Each row below holds a small network's activations on one input, seen along a few directions.
In each table, some parts of the input vary, and every possible input appears once, in random order.
A made-up example of a description, with smaller parts first: one of 8 places around a ring, together with either a single point or (one of 2 separate values, together with one of 4 places along a line) or one of 9 places along a line.
Shared parts are said once, and a part with two or three values counts as separate values.
In the rows, 128 means zero.

Other details of the inputs vary at random and push rows far along two fixed directions, the same in every table; ignore that.

Rows:
r1: [185  55 162 150 114 121 171  80 184 193  94 124  83  47  75  80]
r2: [ 64 133 204 100 128  87  53 120 136 109  75 157 160 112 111 149]
r3: [169 118  65 166 124 175 215 119 129 173 183  97  96 144 148  98]
r4: [147 159  74 137 122 163 157 167  60 122 187  81 114 183 163 132]
r5: [119 148 109 124 125 141 123 130 136 126 157 104 143 151 161 121]
r6: [177 130  56 147 131 177 189 174  42 132 191  76 111 184 149 127]
r7: [174 102 101 150 126 149 191 124 132 162 142 107  93 108 116 106]
r8: [123 140 111 135 129 149 126 122 119 127 157 103 145 166 154 123]
r9: [ 86 165 154  86 132  78  46 152 130  65  87 199 154 124 128 175]
r10: [126 169  92 110 136 143 126 198  57  83 160 102 134 182 150 166]
r11: [ 49 207 138  80 120 111  65 184  99  68 163 126 159 189 190 165]
r12: [ 99  97 246  82 131  60  45 121 189 108  32 175 139  35  60 146]
r13: [175  56 130 175 125 140 187  54 210 199 109 125 110  66  88  76]
r14: [193  98 111 138 121 141 175 139 119 154 145  92  90 101 115 105]
r15: [114 125 123 139 131 137 150 120 133 141 133 126 133 138 131 121]
r16: [106 178 100 108 119 143 128 168  92 106 177 101 124 179 178 145]
r17: [122 146 115 123 136 141 134 154  95 117 138 117 129 148 135 146]
r18: [118 140 125 128 131 130 123 148  84 119 132 114 132 152 136 138]
r19: [164  85  93 179 124 164 206  94 123 187 151 101 106 133 124  85]
r20: [142  68 229 116 124  78  81  96 173 141  50 147 122  37  53 114]
r21: [136 124 118 150 119 145 150 115 125 158 150 107 118 135 135 107]
r22: [111 145 104 134 142 149 131 125 126 122 145 115 157 158 149 129]
r23: [134 133 106 129 130 118 126 114 144 117 116 173 120 120 124 136]
r24: [135  95 162 138 125 117 137  91 180 164  92 141 110  70  92 108]
r25: [176 130  44 163 131 156 192 112 127 143 168 146 106 149 147 110]
r26: [107 197  90  84 135 112  67 207  69  33 143 163 149 177 166 195]
r27: [ 64 122 247  93 121  65  27 101 173 113  48 168 152  76  90 141]
r28: [ 87 176 115 100 149 107  67 127 141  60 125 177 171 162 162 161]
r29: [ 62 160 176  93 133 100  66 142 127  90  97 153 160 134 129 164]
r30: [174  41 139 184 129 141 185  43 185 207  95 120 122  77  82  69]
Each input here is: one of 5 places along a line, together with either a single point or one of 5 places around a ring.
Q: The inputs of r27 and r20 match in every part but the place on the line of 5. If r2 is changed in the same way as r27 into r20, which row does it become?
A: r6
Q: Change only the place on the ring of 5 in r4. List by row number the other rows that result.
A: r1, r7, r17, r18
Q: Change only the place on the line of 5 in r9. List by row number the other rows that result.
A: r23, r25, r26, r28
Q: Change only the place on the line of 5 in r10. List by row number the other rows that result.
A: r15, r17, r22, r29

Rows:
r31: [104 103 196 117 124  95  98 102 168 141  79 148 130  79  93 121]
r32: [216  55 126 155 119 127 185  95 170 178  97 142  71  47  68  95]
r33: [181 124  46 159 124 171 209 127 117 157 180 108  93 147 149 108]
r34: [154 100 118 154 126 148 174 112 128 166 136 108 109 119 117 104]
r35: [118  74 208 134 124  96 104  70 193 164  63 149 132  58  75 101]
r36: [124 128 131 124 130 120 117 124 145 123 118 143 132 119 126 132]
r37: [ 58 196 153  80 131 108  47 177  97  62 138 124 172 176 168 173]
r38: [112 172  84 127 125 155 146 162  80 115 183  98 129 189 177 138]
r39: [130 168  90 106 134 133 121 189  62  79 157 127 126 174 155 164]
r40: [ 96 107 196 114 135  86  67  92 181 119  62 170 158  82  92 131]
r41: [165  66 152 161 120 130 165  71 180 191 103 122 106  71  87  82]
r42: [176 116  69 164 120 172 204 121 118 170 181  86  99 147 146  97]
r43: [153 139 123 109 120 126 132 171 100 111 142 111 102 125 129 143]
r44: [180  89 109 159 115 149 195 101 156 186 140 108  85  93 111  89]
r45: [124 167  69 132 132 154 141 150  94 109 177 115 138 185 172 138]
r46: [158  81 132 155 128 128 162  82 170 169 102 147 110  81  92 100]
r47: [177  95  88 169 126 168 201 113 110 174 156  87 107 135 123  96]
r48: [182 121  51 162 128 171 196 121 118 155 177 100 109 152 148 105]
r49: [ 65 190 129  92 142 116  57 164  89  59 136 140 182 187 165 174]
r50: [ 89 134 165 112 136 101  84 120 144 108  92 163 151 117 116 144]
r51: [128 171  94 100 131 128 113 190  70  75 155 131 125 169 155 168]
r52: [ 79 182 117 108 127 134 104 166  82  94 159 113 150 187 173 154]
r53: [186 111  42 175 134 183 215 121  94 162 178  95 110 164 142 104]
r54: [122  85 206 123 116  90 100  76 211 158  69 154 120  49  81 103]
r55: [125 144  92 138 132 146 139 130 112 121 154 124 139 162 151 130]
r56: [156 114  82 162 134 160 174 107 118 152 152 116 125 148 134 109]
r57: [131 133 111 131 132 132 131 128 128 123 133 133 134 136 133 131]
r58: [ 93 112 175 126 134 100  92  92 157 128  77 169 151 102 101 129]
r59: [106 138 146 121 121 120 116 128 136 129 127 129 129 127 134 128]
r60: [115 135 146 118 125 121 108 131 138 123 127 120 136 126 133 129]
r61: [179  90  92 168 124 151 187  86 160 178 138 124 104 106 116  90]
r62: [119 124 166 103 137  95  83 145 119  95  85 162 136 107 101 155]
r63: [106 176  92 113 135 138 107 160  95  87 163 121 153 183 171 152]
r64: [122 136 125 127 128 137 130 141 109 125 141 108 133 146 138 130]
r65: [110 120 171 118 118 105 108 109 169 140 102 142 122  93 114 120]
r66: [ 97 174 118 106 128 133 105 171  90  93 157 108 145 174 164 153]
r67: [182 122  67 157 120 170 198 128 122 162 182  81  98 144 149 100]
r68: [156 129  93 143 123 155 170 138 115 146 163  96 110 143 143 116]
r69: [ 90 141 160 111 129 100  83 117 157 111  99 166 145 114 125 141]
r70: [136 116 114 151 127 149 163 115 114 157 143 107 122 140 131 111]
r71: [118 107 170 126 128 113 107 107 153 139 100 128 139 102 108 118]
r72: [ 86 172 121 111 134 122  96 145 112  94 137 145 151 163 157 152]
r73: [112 115 172 120 122 107 111 115 157 138 101 139 124  94 109 123]
r74: [150 128  70 155 135 163 180 128  95 140 162 114 122 164 143 120]
r75: [ 93 118 239  74 125  59  35 142 156  91  48 167 136  62  78 158]
r76: [127  73 187 144 127 112 122  73 173 168  78 136 132  75  82 100]
r77: [127  71 191 142 128 110 129  80 168 169  72 140 125  69  75 104]
r78: [119 133 147 108 139 109  95 156  96  90 102 150 137 129 113 157]
r79: [ 97 131 163 112 137 102  82 121 145 106  93 157 154 116 116 143]
r80: [ 80 184 158  73 133 104  53 205  63  51 127 125 152 166 148 185]
r81: [131 141 106 129 126 131 129 123 145 125 141 136 126 133 145 125]
r82: [125 144 106 128 124 130 133 124 141 128 140 142 123 133 144 128]
r83: [178 117  43 175 130 181 217 116 104 168 181 104 104 162 148 101]
r84: [135 173  63 122 129 152 144 164  97 102 181 114 126 179 175 144]
r85: [100 147 139 111 130 111  97 133 137 106 116 154 140 128 133 144]
r86: [ 96 140 180  99 124  96  78 133 157 110 101 141 137 104 121 140]
r87: [178  79 143 141 129 132 160 127 111 153 107 111 101  93  87 114]
r88: [138  80 169 145 129 122 130  87 159 163  93 122 133  89  91 102]
r89: [ 80 192 152  68 130 103  53 211  62  46 132 125 149 168 155 189]
r90: [111 161 114 109 129 123 100 145 130  97 143 136 142 149 154 145]
Q: What do these inputs look like to the network?
A: one of 2 separate values, together with one of 5 places along a line, together with either a single point or one of 5 places around a ring
Q: The inputs of r56 and r76 match in every part but the choice among 2 separate values. If r40 is changed in the same way as r56 into r76, which row does it become?
A: r71
Q: The inputs of r48 and r60 match in every part but the choice among 2 separate values. If r50 is changed in the same way as r48 into r60, which row does it become?
A: r34
Q: Change only the choice among 2 separate values in r89. List by row number the other rows that result.
A: r39
